Each row below holds a small network's activations on one input, seen along a few directions.
Each table varies a few parts of the input and shows all the possible inputs, shuffled.
Descriptions start from the smaller parts, as in this example, which fits no table here: one of 6 places along a line, together with either a single point or one of 9 places around a ring or (one of 3 separate values, together with one of 8 places around a ring).
Shared parts are said once, and a part with two or three values counts as separate values.
In the rows, 128 means zero.

Other details of the inputs vary at random and push rows far along two fixed directions, the same in every table; ignore that.
These rows show it; all are for the same input, with only those details redrawn:
[ 86 105 165 119 170 134 146 133 127 144 179]
[ 87 106 164 121 170 131 146 133 128 142 177]
[107 167 119 147 151 112 119 142 122  95  99]
[127 156 102 141 121 165 106 141 111  90  68]
[ 71 123 178 129 197  77 156 135 139 143 200]
[104  93 149 113 142 184 135 132 117 140 151]
[ 86 105 165 120 169 134 147 132 128 143 178]
[122 129 117 128 122 186 114 138 111 109  94]

Table:
row 1: [139  69 137 117 121 158 168 122 109 171 137]
row 2: [154 167  96 172 119 101 105 146 128  94 149]
row 3: [130 102 148 117 122 181 137 135 147 181 154]
row 4: [154 167 113 172 125  28 155 149 131  98 155]
row 5: [122 151 113 131 127  79  69 115 119 101 103]
row 6: [ 89  86 172  98 133  99 116 105 158 166 169]
row 7: [124 127 153 136 150  33 155 119 125 137 137]
row 8: [115  80 143  99 123 170 163 146 112 151 143]
row 9: [156 155 107 129  93 146 133 161 103  99  82]
row 10: [152 145 121 160 133 117 137 121 150 165 120]
row 11: [158  84 146 121 111 155 165 128 105 167 154]
row 12: [115 128 152 143 141  38 119  86 154 145 134]
row 13: [109 108 143 102 104  89 120 121 111 108 119]
row 14: [120 145 109 114  95 143  63 125 106  75  79]
row 15: [ 91 176 148 139 171  50 111 140 133  96 136]
row 16: [133 171 126 155 124  39 153 167 132  83 167]
row 17: [112  91 139 113 135 181 140 131 152 183 137]
row 18: [121 125 119 127 123 188 116 137 110 112  98]
row 19: [159 134 107 147 105 141 108 106 141 142  60]
row 20: [141 142 107 115  91 136 116 148 105  93  59]
row 21: [153 133 110 149  84 176 111 140 111  80 135]
row 22: [138 155 103 129 103 149  91 135 146 124  53]
row 23: [144 142 102 131 122 152  80 131 115 117  86]
row 24: [124 174 133 149 140 113 117 145 117  97 124]
row 25: [194 127  83  49 129 165 159  73 152 100 107]
row 26: [136  87 131 136 133 169 148 108 148 191 130]
row 27: [142 102 138 125 134 182 120 132 115 163 168]
row 28: [126 223  88  78 156  40 175  68 175 119 139]
row 29: [141  99 132 131  97 170 134 139 151 154 178]
row 30: [136 122 127 133 104  58 120  98 110 106  93]
row 31: [162  96 116 149  99 167 139 123 150 163 168]
row 32: [140 125  99 135 130 182 105 135 114 136  98]
What is each input in this table made of?
> either one of 2 separate values or (one of 5 places along a line, together with one of 6 places around a ring)
Which of the alternatives is row 31?
> one of 5 places along a line, together with one of 6 places around a ring
Which other rows does row 30 become when the place on the ring of 6 takes its other values? List them by row number.
> row 5, row 6, row 12, row 13, row 14

Table:
row 33: [119 201 114 143 151  15 121 123 144  81  97]
row 34: [ 81 133 174 123 199  55 170 123 160 163 210]
row 35: [139  76 145 106 118 173 163 126 118 154 179]
row 36: [117 188 128 140 159  12 120 120 142 104 120]
row 37: [133 104 129 113 109 142 116 101 128 142 123]
row 38: [176 149  83 156  81 148 105 133 122 107  63]
row 39: [142  76 150 110 113 170 158 124 125 160 178]
row 40: [141 140 101 136 115 165 110 119 134 134  85]
row 41: [ 68 156 167 166 183  57 108 167 134 106 203]
row 42: [141  60 154 110 114 174 155 123 129 176 186]
row 43: [152 173  73 132 109 169 111 135 119  90  46]
row 44: [120  78 147  99 130 192 141 118 138 181 164]
row 45: [115 121 127 149 110 170 100 163  86 104  58]
row 46: [147 138  99 109 101 149 115 117 114  92  79]
What is each input in this table made of?
> either one of 2 separate values or (one of 3 separate values, together with one of 4 places along a line)
Which of the alternatives is row 37?
> one of 3 separate values, together with one of 4 places along a line
Start at row 46 and move only the place on the line of 4, one step at a time. The first step leads to row 33. Which rows follow, in order?
> row 36, row 37

Table:
row 47: [143 201  92 200 105  67  90 154 113  56  57]
row 48: [149 221  76 194 135  70  93 176 123  86  54]
row 49: [125  86 139 136  89 184 121 133  96 123 148]
row 50: [111 163 122 143 163  16 142 120 170 117 143]
row 51: [141 145 125 147 161  62 142 107 146 126 142]
row 52: [148 118 132  94  99 162 147 116 130 153 142]
row 53: [116  81 146 113  88 184 107 114  99 130 122]
row 54: [134  89 119  99 109 162 137 106 142 149 137]
row 55: [150  87 133 144 104 186 112 152 113 143 131]
row 56: [112 101 129 137 117 206 140 136 117 148 145]
row 57: [165 234  73 159 100  61 112 136 142  71  39]
row 58: [136 102 110  92 104 168 133 105 130 144 122]
row 59: [158 107 128 109  90 170 142 120 142 146 132]
row 60: [135 226  73 174 113  57  88 166 104  45  68]
row 61: [148 116 120 133  99 166  84 138 115 123  67]
row 62: [ 68 105 207 138 185  19 143 122 144 155 217]
row 63: [156 175  67 153 102  95 105 125 151  80  46]
row 64: [121  73 136  85  90 205 103 126  95 137 132]
row 65: [124 226  92 187 145  83 111 152 133  50  61]
row 66: [139 156 123 138 161  63 142 103 136 128 140]
row 67: [139 146 112 131 123  82 165 155  96  86  54]
row 68: [170 138  94 135 115 142 121 104 124 117  89]
row 69: [157 109 117 102 119 172 136  94 110 149 128]
row 70: [132 100 136 114 131 208 126 144 120 116 148]
row 71: [129  79 132  79 106 217 101 131 105 130 125]
row 72: [140 138  97 149 111 198 121 153 117 135  90]
row 73: [108 100 142 116 137 182 128 130 129 172 126]
row 74: [110  98 145 108 126 205 121 115 125 132 115]
row 75: [ 79 127 180 125 204  40 155 155 141 136 250]
row 76: [110  96 176 105 190  73 175  91 139 184 232]
row 77: [103  98 139 116 118 201 124 117 120 155 118]
row 78: [102 124 184 127 176  22 181 124 180 166 231]
row 79: [135  78 139 105 113 212 107 133 114 174 114]
row 80: [ 97 138 183 112 177  24 182 119 165 171 232]
row 81: [121  95 143  91 132 204 113 125 122 124 123]
row 82: [ 96 133 146 114 171  39 158 110 161 150 187]
What is each input in this table made of?
> either a single point or (one of 3 separate values, together with one of 5 places along a line) or (one of 2 separate values, together with one of 10 places around a ring)
Which other rows does row 49 become when the choice among 2 separate values takes its other values? List them by row number.
> row 53
Which other rows does row 80 become when the choice among 3 separate values takes its other values? List them by row number.
> row 76, row 82

Table:
row 83: [ 96  62 168 103 136 178 128 106 100 140 151]
row 84: [132  78 148 127 111 170 117 114 136 184 174]
row 85: [158 163  68 123  99 191  87 111 137 103  28]
row 86: [192 146  71 140  55 168 107 145  99  75  60]
row 87: [143 143 132 157 118  56 122 133 133 119 135]
row 88: [121  74 150  92 121 165 120  89 139 185 150]
row 89: [104  82 172 119 110 185 134 157 118 151 169]
row 90: [103 131 163 104 173   9 172 116 144 129 198]
row 91: [107 158 153 140 182  42 174 137 149 132 227]
row 92: [109 200 117 128 180  47 149 118 154 104 137]
row 93: [109 132 136 116 157 140 100 131 103 110 100]
row 94: [158 113 120 160 125 162 173 150 122 172  98]
row 95: [ 96 158 160 150 198  50 157 137 174 143 217]
row 96: [134 217  90 191 145  46  94 138 158  97  86]
row 97: [ 96 219 117 147 138  42 107 152 131  69  51]
row 98: [135 104 144 116 132 124 168 134 124 139 207]
row 99: [104 180 125 142 178  34 118 108 169 129 121]
row 100: [156 164  83 136  84 116  86 103 125 103  31]
row 101: [144 156  84 149  92 195  77 175  96  93  49]
row 102: [145  67 134  65 105 203 161 104 114 147 162]
row 103: [133 114 129 140 126 192  93 154  93 114 114]
row 104: [154 138  98 131 105 200 129 133 125 119 127]
row 105: [161 118  97  84  91 220 136 107 113 116 100]
row 106: [109  50 155 125  98 211 133 143 106 146 165]
row 107: [172  99 112 131  74 159 121 134 111 117 118]
row 108: [140  59 150  79 107 147 147 103 122 151 158]
row 109: [ 76  78 168 106 142 124 145 122 123 139 161]
row 110: [111 104 170 108 150  46 148 102 144 154 175]
row 111: [154 188  89 180  98  69  89 132 131  98  69]
row 112: [149 112 120 134 131 158 178 131 124 173  78]
row 113: [136 146 111 149 132 146 113 132 150 133 129]
row 114: [122  92 142  85 145 190 144 104 152 156 160]
row 115: [ 67 123 169 104 189  81 134 144 130 151 173]
row 116: [124 185 107 191 128  86  92 151 102  60  73]
What is each input in this table made of?
> one of 2 separate values, together with either a single point or one of 5 places around a ring or one of 11 places around a ring
Changing only the choice among 2 separate values turns row 107 into row 108. The same change can be made to row 106. Which row results?
> row 109
Start at row 87 and move only the place on the ring of 11, one step at a time. The first step leads to row 107. Which rows follow, in order?
> row 86, row 98, row 91, row 104, row 95, row 113, row 96, row 84, row 111

Table:
row 117: [168  89 122 116  95 148 139 106 115 135 138]
row 118: [118 124 146 147 117  73 130 134 140 137 147]
row 119: [113 173 135 157 148  85 100 164 126  86 114]
row 120: [166 125  97 124  87 194 138 125 142 137 126]
row 121: [133 147  97 130  99 156  87 133 115 117  29]
row 122: [137 146  95 103 111 187 117 113 141 118  87]
row 123: [107 143 139 137 176 100 136 112 145 142 127]
row 124: [ 92  96 172 123 148 151 131 140 106 149 203]
row 125: [146 104 112  92 104 165 115  94 109 115  86]
row 126: [127 142 139 166 158  58 143 142 138 155 142]
row 127: [133  67 150 123 102 174 135 137 122 184 150]
row 128: [111 176 136 154 145  96 102 158 114  91 117]
row 129: [107 152 121 156 140 113 109 151 107  98 138]
row 130: [114 134 143  92 167  64 146 100 140 132 159]
row 131: [131 119 120 139 114 173  97 157 114  99 111]
row 132: [128 132 117 121 136 181 128 115 141 140 109]
row 133: [154 201  84 180 128 100 127 141 148 104  86]
row 134: [136 126 108 125 120 174 105 123 116 137  56]
row 135: [ 86 106 170 106 153  72 138  99 140 135 169]
row 136: [133 162 125 160 116  40 127 122 137  98 122]
row 137: [176 183  85 139 112  63 129 122 130  89  94]
row 138: [158  86 129 140 114 195 144 120 129 168 143]
row 139: [ 88 112 155 144 166 101 129 150 126 125 195]
row 140: [107  98 159 105 144 141 198 156 105 127 173]
row 141: [168 113 109 102  95 166 146 120 137 143 150]
row 142: [137 127 112  81 121 163 129 108 137 131 117]
row 143: [ 83  75 177  95 139 124 133 112 137 164 170]
What is each input in this table made of?
> either a single point or one of 6 places around a ring or (one of 2 separate values, together with one of 10 places around a ring)
Start at row 139 and move only the place on the ring of 6, one step at a time. The first step leads to row 131. Which rows follow, in order?
> row 119, row 128, row 124, row 129

Table:
row 144: [141 119 131 123 118 103 140 107 148 130 145]
row 145: [115 128 144 122 161 132 151 137 134 136 178]
row 146: [113 171 129 147 177  67 138 134 155 129 170]
row 147: [127  85 136  85 127 190 135 112 129 142 171]
row 148: [137  89 126  90 116 197 123 107 129 146 155]
row 149: [134 175  98 152 127 126 118 146 119  95  49]
row 150: [ 98 161 150 143 178  68 154 144 135 124 147]
row 151: [106 145 160 158 170  48 123 157 132 133 177]
row 152: [125  83 137  97 115 178 122 108 127 157 111]
row 153: [100 147 149 158 159  58 124 168 138 118 160]
row 154: [144 176  86 158 115 129 102 138 129 108  31]
row 155: [136  87 135 113 116 202 127 116 137 178 143]
row 156: [106 156 141 126 165  51 126 111 157 141 149]
row 157: [135  80 144  90  91 167 147 113 140 154 164]
row 158: [118  78 145 133 104 206 123 128 108 150 154]
row 159: [114  69 144 129 106 205 127 144 111 141 153]
row 160: [145 131  96 118  94 179 101 121 112 107  35]
row 161: [119 129 147 156 138 120 117 137 117 133 151]
row 162: [110 117 147 131 152 118 138 122 148 173 153]
row 163: [118 125 138 102 146 133 138 120 128 119 159]
row 164: [113 113 141 111 138 116 125 106 144 158 136]
row 165: [159  66 135 106 106 176 138  94 124 149 147]
row 166: [140 205  97 142 113  39 124 139 128  80  77]
row 167: [161 140  79 140  82 215  98 138 107 108  11]
row 168: [122 132 144 130 166  31 152 116 131 132 167]
row 169: [138  68 143  90 106 162 154 116 103 156 158]
row 170: [ 97 140 152 136 152  52 117 150 135 110 155]
row 171: [128 209  84 173 106  77  79 132 113  53  42]
row 172: [111 120 143 102 146 133 143 122 123 121 150]
row 173: [121  85 141  93 120 185 134 116 115 140 115]
row 174: [115 127 140 123 152 142 151 139 126 131 154]
row 175: [152 169  97 147  99 115  71 145 106  77  56]
row 176: [135 147 136 163 164  49 153 122 147 131 160]
row 177: [109 127 146 109 147 119 141 124 123 121 131]
row 178: [119 127 139 129 154 124 137 123 149 162 173]
row 179: [149  83 128 114 102 178 154 133 102 154 140]
row 180: [146 174  98 156  98 122  76 128 104  76  55]
row 181: [174 154  62 132  81 228  98 139 113  90  52]
row 182: [174 145  84 131  61 186 121 145 108 108  60]
row 183: [151  75 140 121 105 181 153 115 142 164 168]
row 184: [132 122 138 128 114 121 155 134 150 146 162]
row 185: [ 90  99 157 125 137 112 128 131 124 124 167]
row 186: [134 214  86 149 139  53  97 121 146  87  74]
row 187: [125 140 141 152 172  39 160 132 133 140 171]
Changing only one part turns row 162 into row 164. The same change can be made to row 159. Which row results?
> row 185
Changing only one part turns row 172 into row 174. The same change can be made to row 165. Which row results?
> row 176
What is each input in this table made of?
> one of 2 separate values, together with either one of 5 places around a ring or one of 6 places around a ring or one of 11 places around a ring
Start at row 180 and move only the place on the ring of 5, one step at a time. The first step leads to row 171. Which rows follow, in order?
> row 185, row 170, row 175
